Each row below holds a small network's activations on one input, seen along a few directions.
Each table varies a few parts of the input and shows all the possible inputs, shuffled.
A made-up example of a description, with smaller parts first: line(4) and (point or ring(9) or (values(2) and ring(8))).
Shared parts are said once, and a part with two or three values counts as separate values.
In the rows, zero is written as 128.

Table:
x1: [127 119 133 118 123 151 133 165 135 141 140  91 140 145 119 111 140 109
 140 112]
x2: [117  99 145 118 164 123 135 124 117 135 143 144 133 117 120 114 145 157
 127 152]
x3: [130 105 144 121 161 121 142 104 111 126 135 146 115 116 128 118 141 158
 119 149]
x4: [128 147 116 133  94 147 127 152 132 135 134 114 127 144 123 110 132 105
 142 106]
x5: [ 97 114 134 130 131 125 123 134 133 152 150 163 141 105 112 117 134 148
 140 152]
x6: [129 136 126 143 125 115 137  87 120 128 126 167 102 120 130 127 133 153
 124 147]
x7: [139 151 114 141  90 142 136 131 137 131 123 116 114 152 132 118 125 107
 134 108]
x8: [150 154 115 142  95 140 138 117 128 121 117 111  98 158 139 122 129 116
 129 107]
x9: [108 128 120 116 170  70  75 125 138  99  81 156 185  78 140 230  71 111
 103 143]
x10: [120 135 119 130 103 151 123 164 142 144 141 108 136 139 119 110 135 109
 148 113]
x11: [139 121 139 130 140 110 146  81 118 121 133 145 102 120 136 120 136 163
 111 150]
x12: [162 139 128 129 111 137 147 112 123 110 123  90  97 155 142 114 133 124
 117 107]
x13: [152 123 130 125 131 147 145 132 121 119 126  87 111 154 137 116 137 121
 126 110]
x14: [134 151 109 118 132 105  74 158 147  90  76  86 182 124 146 220  69  63
 107  92]
x15: [118 135 126 139 121 117 134 103 128 138 131 172 119 114 125 121 127 148
 130 148]
x16: [108 129 128 133 124 124 125 123 124 141 143 172 131 107 115 114 133 145
 137 146]
x17: [140 118 132 120 137 150 134 154 123 129 134  87 125 152 128 109 144 115
 135 111]
x18: [107 102 145 117 153 127 128 138 126 145 149 149 144 105 112 113 141 152
 137 152]
Q: The inputs of x17 and x2 match in every part but one. If x13 is changed in the same way as x17 into x2, which row does it become?
A: x3
Q: Describe the family of inputs behind these rows.
A: values(2) and (point or ring(8))
Q: Change only the values(2) part in x5. List by row number the other rows that result.
A: x10

Table:
x19: [134 134 120 136 114 138 137 125 128 129 127 123 112 142 127 115 136 125
 133 120]
x20: [116 119 133 129 132 127 128 130 129 140 138 144 131 117 120 122 130 136
 133 139]
x21: [130 124 135 127 134 122 136 111 123 127 130 143 124 124 127 123 131 143
 123 139]
x22: [124 127 127 132 131 123 135 115 122 130 128 151 120 122 125 125 132 141
 129 138]
x23: [138 126 132 124 126 134 138 130 127 127 133 107 121 139 131 116 136 126
 126 121]
x24: [121 127 130 131 124 125 131 118 129 133 135 149 127 117 120 121 131 140
 130 139]
x25: [128 128 128 129 117 141 133 142 131 139 137 118 126 138 125 112 132 120
 136 121]
x26: [126 118 135 123 142 121 131 118 126 127 135 132 128 121 127 122 135 144
 122 139]
x27: [133 127 129 126 129 142 131 140 123 131 133 113 123 141 131 117 137 125
 134 121]
x28: [122 149 109 118 144  89  66 151 147  89  70 109 192 106 147 239  60  71
 104 105]
x29: [121 119 133 125 145 128 127 128 122 131 133 139 130 122 127 126 135 143
 132 139]
x30: [132 137 126 132 109 139 132 131 129 133 136 119 119 137 127 113 134 124
 133 120]
x31: [140 131 127 132 118 135 140 124 128 129 130 117 110 140 130 115 134 125
 128 121]
Q: Describe the family of inputs behind these rows.
A: point or (values(2) and ring(6))
Q: Change only the values(2) part in x26. List by row number the other rows that result.
A: x23
Q: Change only the values(2) part in x21. List by row number the other rows that result.
A: x31

Table:
x32: [ 93 121 124 152 127 117 114 126 138 165 143 176 145  82  94 117 115 138
 140 152]
x33: [156 122 161  98 150 116 156  90 112 117 143  99 112 116 131 115 159 171
 101 142]
x34: [120 175  96 142  82 172 122 159 102 134 122 125 116 161 137 101 138 110
 159 102]
x35: [ 94 154 112 146 129 132 100 137 106 128 122 209 152  99 117 145 130 139
 152 136]
x36: [162 159 109 133 112  85 115  78 133  63  72  97 122 112 161 225  79  84
  65 103]
x37: [156 103 151 118 169 116 152  92 117 126 129 102  87 131 132 113 131 154
 111 146]
x38: [ 98  81 148 116 181 124 117 138 139 149 144 125 148  99 108 142 126 145
 129 156]
x39: [143 105 146 108 122 152 126 159 140 134 161  58 133 148 131  83 157 125
 127 128]
x40: [124 135 128 150  68 156 142 142 144 160 151 116 113 140 109  90 141  90
 153 103]
x41: [144  96 135 117 139 151 140 168 138 128 123  82 136 185 134 107 136  95
 142 119]
x42: [105  79 138 106 183 115 114 148 135 133 117 143 163 128 120 147 114 141
 135 159]
x43: [136  95 134 119 136 147 141 158 142 137 150  66 118 157 113 108 153 104
 138 115]
x44: [101 146 109 107 134  65  66 157 156 116  84 128 189  83 151 227  51  88
 108 114]
x45: [160 129 135 122 178 128 144 100  87  97 102 117 103 142 156 140 150 165
 123 120]
x46: [135 138 124 151 106 112 149  72 128 136 129 153  65 125 115 101 124 150
 116 136]
x47: [159 164 106 123  80 128  77 163 164 100  95  49 162 162 144 191  77  45
 124  85]
x48: [102  96 157  90 164 117 121 142 145 130 158 129 162  85 115 136 150 161
 122 154]
x49: [142 126 118 118 152 163 134 178 106 109 117  84 131 161 140 115 155 122
 144  93]
x50: [140 144 124 160 110 118 163  82 124 128 110 178  83 145 138 122 123 133
 108 131]
x51: [104 105 133 110 191 132 106 156 119 108 118 151 154 112 134 161 137 156
 147 140]
x52: [136 148 134 146  90 116 150  71 122 131 164 151  98 108 138  98 139 158
 106 137]
x53: [133 150 112 125  60 152 127 143 142 152 166 107 125 135 108  68 144 122
 143 117]
x54: [138 183 122 147 112 135 129  87 101 100 106 182  79 140 143 120 141 147
 125 126]
x55: [101 131 128 130 112 113 114 133 140 143 173 186 163  68 106 107 126 151
 132 148]
x56: [157 104 143 124 171 122 166  91 113 120 109 117 111 156 155 133 129 142
 111 140]
x57: [ 98 123 119 139 124 117 117 140 131 155 121 207 158 107 106 135 101 127
 141 148]
x58: [118 142 110 158  76 155 150 147 132 155 126 119 127 170 120 108 130  91
 154 105]
Q: Describe the family of inputs behind these rows.
A: values(3) and (point or (values(2) and line(4)))
Q: The inputs of x51 and x49 match in every part but the values(3) part. If x32 is changed in the same way as x51 into x49, which row does it become?
A: x40
Q: Change only the values(3) part in x54. List by row number the other rows that result.
A: x34, x35
Q: Change only the values(2) part in x38. List by row number the other rows that result.
A: x32
Q: Change only the line(4) part in x39. List by row number the other rows that result.
A: x41, x43, x49

Table:
x59: [149 155 117 118 126 103 104  92 134  67 114 125 131 102 149 150 122 152
 106 129]
x60: [119 133 136 118 101  99 108 119 159 151 131 125 148  83 120 156  88 109
 116 143]
x61: [108 113 123 141 115  83 126 129 135 150 106 154 148 105 104 160  96  90
 125 136]
x62: [120  86 151 113 141 142 148 125 143 141 174  95 126 116 104 100 154 148
 116 136]
x63: [ 98 167  97 129 115 128  82 160 140 130 115 160 156 114 144 152 106 124
 142 121]
x64: [121  94 141 120 170 165 140 144 111 151 137 144 137 166 112  96 149 138
 152 137]
x65: [138 137 136  90 156 118  99 161 143 108 141  98 177  99 142 151 125 136
 119 135]
x66: [108  98 126 134 186 137  98 156 117 122  98 138 159 129 120 166 115 116
 140 125]
x67: [124 159 133 135  82 137 125 142 147 138 170 132 130 104 119  76 150 146
 146 135]
x68: [112 113 129 107 148 165 137 166 103 131 143 124 136 139 132 100 170 156
 163 128]
x69: [150 120 148 121 110 124 165  64 133 132 151 122  94 129 144  98 143 160
  99 141]
x70: [125  65 157 118 154 133 171 140 114 156 144 125 121 133 106 100 135 130
 139 137]
x71: [115 118 143 133  80 132 148 114 144 169 182 130 118 105 123  97 128 129
 128 141]
x72: [105 136 111 146 122 117  98 146 133 150 100 175 155 133 123 169 105 103
 144 133]
x73: [104 163 117 129 101 157 120 146 119 153 142 159 125 134 118  83 152 138
 162 132]
x74: [108 132 115 149 115 157 133 139 130 173 147 179 115 157 114 101 136 122
 152 141]
x75: [117 107 137 143 109 121 162 125 136 172 143 162 105 123  89  94 128 109
 142 135]
x76: [148 113 142 137 139 113 167  76 111 144 132 151  78 152 132  91 129 139
 105 140]
x77: [163 121 120 119 128 168 136 187 135 120 117  31 128 174 135 136 124  59
 129  72]
x78: [134 156 115 130 121 149 139 100  84 114 135 150  97 157 152  98 159 170
 127 130]
x79: [118  80 147 120 175 114 137 150 136 124 106 126 152 107 109 161  96 108
 113 131]
x80: [147 127 121 147 140 142 160  96 104 134 106 162  86 164 130 109 150 158
 143 146]
x81: [117  93 147  96 149 115 122 132 144 120 136  95 159  95 115 173 116 121
 102 138]
x82: [157 157 129 128 115 140 139  89 124 101 158 127 103 126 149  78 154 175
 105 131]
x83: [140 116 133 141 146  78 147  86 119 112  85 144 115 121 140 165 103 117
 106 143]
x84: [143 160 113 151  48 150 123 167 154 133 105  65 127 176 125 125 108  55
 138  71]
x85: [121 165 119 123  95 100  82 144 151 118 133 128 166  88 130 140 107 127
 135 131]
x86: [179 154 100 151  91 144 146 118 124  87  93  49  78 186 148 141 114  89
 117  67]
x87: [126 172 108 137 144 113 102 104 103  82 100 146 132 135 156 160 122 151
 118 116]
x88: [110 134 117 117 175 133  97 182 121 111 110 120 162 113 142 165 131 137
 146 118]
x89: [142 131 139 126 126  81 128  77 131 104 111 114 114 103 133 175 119 136
  98 140]
x90: [130 134 118 158 160 118 113  98 110  96  79 166 111 136 134 172 111 129
 122 126]
x91: [130 115 137  98 140 149 120 150 130 126 178 101 132 119 129  88 176 149
 131 138]
Q: Describe the family of inputs behind these rows.
A: values(3) and (point or (values(2) and ring(5)))
Q: Change only the values(3) part in x69. List by row number the other rows that result.
A: x62, x71
Q: Change only the values(3) part in x70. List by row number the other rows that result.
A: x75, x76

Table:
x92: [ 80 113 133 115 150 114  82 173 139 137 131 150 212  77 108 185  93 110
 136 141]
x93: [119 120 129 136  86 186 152 181 141 183 167  84 117 168 108  57 163 112
 172 111]
x94: [143 154  95 113 123 140  83 199 156  83  72  39 181 160 149 206  83  35
 117  57]
x95: [102 109 149 118 188  67 115  83 107 115 110 194 157  68 137 197  97 172
 101 178]
x96: [ 94 102 139 123 110 161 146 160 132 181 194 143 130 124  91  42 183 150
 163 149]
x97: [172 136 112 129  92 202 144 188 131 124 138  24 100 211 130  70 160  70
 150  60]
x98: [146 166 106 137 137  97  98  94 119  72  71 138 127 115 160 211  82 118
  99 112]
x99: [120  97 155 126 150 117 177  70  98 152 170 191  77 114 112  57 191 215
 132 185]
x100: [161 180 112 130 109 107  99 121 130  79  73  91 140 149 171 204  68  78
  94  83]
x101: [148 112 142 145 124 127 176  60 117 141 152 154  54 135 121  67 170 179
 122 159]
x102: [ 99  80 159 128 143 140 163 118 116 185 195 177 114 104  93  44 176 189
 155 182]
x103: [183 164 119 145  75 165 167 109 125 128 127  82  60 205 152  69 148 106
 127  89]
x104: [163 143 120 148  79 133 177  75 131 132 130 116  53 166 127  74 163 141
 123 122]
x105: [133 138 132 122 166  74 110  82 112  82 101 169 129  75 157 196  85 151
  88 146]
x106: [ 80  98 130 119 197  97  86 139 132 122 114 203 198  65 111 181  94 149
 130 168]
x107: [102 136 115 114 118 121  74 196 163 133 104  93 199 112 121 189  91  73
 141 107]
Q: The inputs of x102 and x106 match in every part but one. If x93 is changed in the same way as x102 into x106, which row does it become?
A: x107
Q: Describe the family of inputs behind these rows.
A: values(2) and ring(8)
Q: Change only the values(2) part in x103. List by row number the other rows that result.
A: x100
